A small network was shown many inputs. Here are its activations along a few directions, one row for each input.
Each table varies a few parts of the input and shows all the possible inputs, shuffled.
A made-up example of a description, with smaller parts first: one of 4 places along a line, together with either a single point or (one of 2 separate values, together with one of 5 places around a ring) or one of 11 places along a line.
Shared parts are said once, and a part with two or three values counts as separate values.
In the rows, zero is written as 128.

Other details of the inputs vary at random and push rows far along two fixed directions, the same in every table; ignore that.
To show where, the next rows are all for the same input, with only those details redrawn:
[151 140 100  37 151 143 115  91 141 174 121  90 171 117 106 107]
[126 123 132 152 105 156 140 163 124 109 119 160 104 116 139 150]
[141 146  84  10 168 149 116  77 148 197 129  84 200 133  87  60]
[187 140 118  30 128 114  93  89 141 114  95  75 114  87 165 233]
[144 124 144 151  95 144 131 162 125  83 111 154  79 100 162 205]
[103 124 124 159 115 176 153 167 124 136 139 172 132 134 107  79]

Rows:
R1: [142 118 150 149  99 142 113 164 132  86 114 160  77  99 172 200]
R2: [ 84 150 149 187 113 111 149 125 116 131 128 149 132 138 114  82]
R3: [176 131 127  88 127 108  87  88 132 116 115  99 130 109 175 202]
R4: [105 119 116 185 117 156 141 141 116 136 150 172 142 145 112  79]
R5: [ 93 138 113 166 116 118 139 124 126 152 146 145 157 171  75  35]
R6: [187 140 118  30 128 114  93  89 141 114  95  75 114  87 165 233]
R7: [103 118 120 160 126 170 142 174 123 125 140 171 136 122 102  79]
R8: [178 135 107  53 152 108  89  68 124 126 119  75 161 106 144 172]
R9: [ 78 146 133 167 144 111 140 116 120 144 130 143 163 137  87  41]
R10: [ 96  85 138 179 171 138 163 176 124 127 156 129 117 163 115  90]
R11: [105 131 138 186 105 109 134 142 124 130 137 165 131 160 112  70]
R12: [104 137 134 186 100 110 151 141 117 126 136 159 134 162 106  76]
R13: [125 140  84  39 164 158 112  90 149 190 139 100 188 134  75  51]
R14: [ 98  93 140 159 175 144 160 161 137 170 175 130 132 173 110  48]
R15: [105 146 163 184 107  95 119 127 124 109 116 140 103 118 150 141]
R16: [170 149 116  59 137  62  90  69 133 117 110  68 151 124 125 164]
R17: [133 121 133 177 104 137 140 140 111 109 128 160 120 127 150 149]
R18: [114 146 162 184  96  84 117 120 119  80 108 134  77 104 157 202]
R19: [131  87 156 167 138 107 144 167 123  92 143 116  56 134 171 213]
R20: [134 110 108  37 204 117 142  86 144 201 157  43 180 168 100  68]
- What do these inputs look like to the network? => one of 4 separate values, together with either a single point or one of 4 places along a line
- The inputs of R5 and R11 match in every part but the choice among 4 separate values. If R18 is changed in the same way as R5 into R11, which row does it become? => R15

Rows:
R21: [128 114 118 158 119 154 142 158 121 126 142 157 130 138 117 106]
R22: [121 110 124 153 124 154 146 162 124 122 140 151 124 138 118 110]
R23: [117 129 134 166 113 123 138 136 117 123 136 147 129 138 127 107]
R24: [114 134 120 135 124 124 129 120 130 152 142 135 152 153 104  68]
R25: [120 100 167 237  82 162 148 209 112  59 125 198  48 111 181 210]
R26: [175 128 103  47 145 118 105  93 136 136 119  82 145 118 135 168]
R27: [108 131 130 143 135 124 145 129 124 147 135 132 143 143 108  81]
R28: [169 142 113  52 129 125 101  94 138 131 108  95 136 100 140 175]
R29: [102 136 119 119 154 126 136 109 132 165 142 118 159 143  93  59]
R30: [122 101 146 197  99 147 150 192 115  81 130 173  75 124 147 169]
R31: [111 106 149 192 110 161 149 191 123  96 134 175  77 120 158 158]
R32: [108 128 139 160 131 120 131 142 124 121 131 142 123 129 122 111]
R33: [109 138 114 114 142 127 131 109 134 172 140 122 168 161  88  47]
R34: [165 118 136  88 129 126 109 122 136 106 110 102  94  96 176 224]
R35: [160 138 122  57 131 126 108 102 141 123 105  92 125  99 144 185]
R36: [106 125 135 157 113 158 147 170 127 115 129 164 105 120 124 120]
R37: [175 120 127  89 121 116 107 122 127  95 110 100 100 106 162 225]
R38: [104 135 120 122 151 126 136 107 130 165 140 118 162 144  93  61]
R39: [107 134 118 124 152 128 129 112 132 158 137 122 172 144  95  54]
R40: [159 133 129  69 124 122 109 113 137 111 102  99 108  93 152 204]
R41: [151 142 125  75 143  93 105  78 137 130 115  74 137 114 141 173]
R42: [109 135 122 135 137 128 140 118 124 155 137 129 158 150 102  69]
R43: [109 133 123 147 132 126 135 118 124 141 138 135 146 141 112  89]
R44: [110 136 112 119 148 126 124 107 128 160 139 125 175 146  97  53]
R45: [158 143 122  58 140  90 102  76 144 140 114  71 140 126 134 157]
R46: [166 124 114  49 147 116 109 107 137 127 123  80 128 114 138 177]
R47: [109 135 117 135 136 128 130 110 125 153 144 129 161 143 103  69]
R48: [111 136 112 115 139 125 130 107 134 170 141 125 168 160  92  48]
R49: [173 125 124  73 137 128 105 106 136 120 115 100 119 103 166 204]
R50: [163 140 118  53 132 126 102  98 137 126 104  93 128 101 140 183]
R51: [104 136 118 132 144 130 133 110 127 159 139 124 161 145  98  68]
R52: [108 134 121 135 142 127 125 119 125 150 134 129 161 142 103  70]
R53: [113 128 123 151 113 160 143 156 125 128 128 165 127 126 118 105]
R54: [156 131 144 108 126  86  99 106 129  94 103  96 101  99 164 215]
R55: [120  99 168 237  83 161 152 210 115  57 125 195  45 110 184 210]
R56: [123 110 145 203 100 164 145 185 119  97 136 185  89 120 156 156]
R57: [108 131 130 139 130 122 137 128 132 150 136 133 139 150 104  77]
R58: [163 139 128  90 129  89  91  89 129 110 112  91 128 106 155 188]
R59: [112 129 140 168 119 124 146 141 121 121 131 143 123 138 126 112]
R60: [114 129 135 169 115 122 142 138 117 120 133 149 125 140 128 113]
R61: [109 129 142 166 123 120 147 146 121 121 133 144 115 136 125 115]
R62: [108 133 131 140 132 121 137 132 133 145 138 134 132 149 105  81]
- The inputs of R28 and R53 match in every part but one. If R47 is changed in the same way as R28 into R53, which row does it become? => R43
- What do these inputs look like to the network? => one of 6 places along a line, together with either one of 3 separate values or one of 4 places along a line
- Which other rows agree with R59 in the place on the line of 6? List them by row number. => R22, R35, R39, R41, R45, R55
- A walk changes only the place on the line of 6. It starts at R24 and steps to R48. List the rest of the walk in order. => R33, R45, R57, R62
- Which other rows does R44 become when the place on the line of 6 takes its other values? List them by row number. => R32, R39, R52, R54, R58

Rows:
R63: [135 128 151 148 127 124 114 128 119  76  98 127  95  73 174 223]
R64: [ 99 139 148 186 117 153 123 148 124 108 115 176 121 103 144 120]
R65: [123 116 112 122 117 170 151 171 126 132 141 159 127 132 106  97]
R66: [131 119 153 111 164 136 121 126 137 128 119  97 103  98 176 195]
R67: [162 130 100  43 131 144 122 115 136 134 115 100 148 114 108 143]
R68: [136 165 133 115 116 127 102  83 131 117 100 126 133  81 162 177]
R69: [115 108 115 130 125 173 148 175 135 130 145 154 112 141 113 108]
R70: [132 126 159 102 141  85 142 119 144 123 118  80  88 131 144 168]
R71: [ 87 112 150 186 145 159 134 158 127 119 137 153 103 111 144 132]
R72: [ 88 120 154 182 122 105 151 158 133 117 136 137  86 141 115 115]
R73: [170 149 104 100 111 101  94  65 122 137 132 104 171 139 138 139]
R74: [135 100 126 195 117 121 140 153 107 111 156 159 127 150 139 121]
R75: [173 122 131 142  96  95  91 113 117  84 121 124 122 127 172 192]
R76: [128 139 115 150  76 169 139 154 125 132 119 183 126 122 109 110]
R77: [133 152 123  56 156  79 120  84 140 153 123  69 145 132 101 108]
R78: [126 135  98  83 122 172 129 134 138 172 130 152 177 140  77  42]
R79: [ 95 127 134 156 151 158 137 140 121 134 136 149 136 109 128  93]
R80: [120 108 117 112 139 183 163 175 138 153 147 139 121 151 114  90]
R81: [131 162 124  61 134  75 100  78 142 151 103  84 152 129 105 112]
R82: [133 100 112 124 176 139 146 119 127 182 171 113 175 186 108  50]
R83: [172 110 129 160 107  96 109 129 106  70 122 117 106 126 168 218]
R84: [129 154 118  58 152  80 119  80 136 147 111  68 153 134  92 112]
R85: [129  94 127 190 134 125 135 149 119 126 161 146 122 162 134 122]
R86: [ 89 158 138 161  94 103 141 118 122 137 116 154 126 141 100  85]
- What do these inputs look like to the network? => one of 4 separate values, together with one of 6 places along a line
- The inputs of R70 and R77 match in every part but the place on the line of 6. If R66 is changed in the same way as R70 into R77, which row does it become? => R79
- Which other rows does R71 become when the choice among 4 separate values takes its other values? List them by row number. => R69, R72, R85
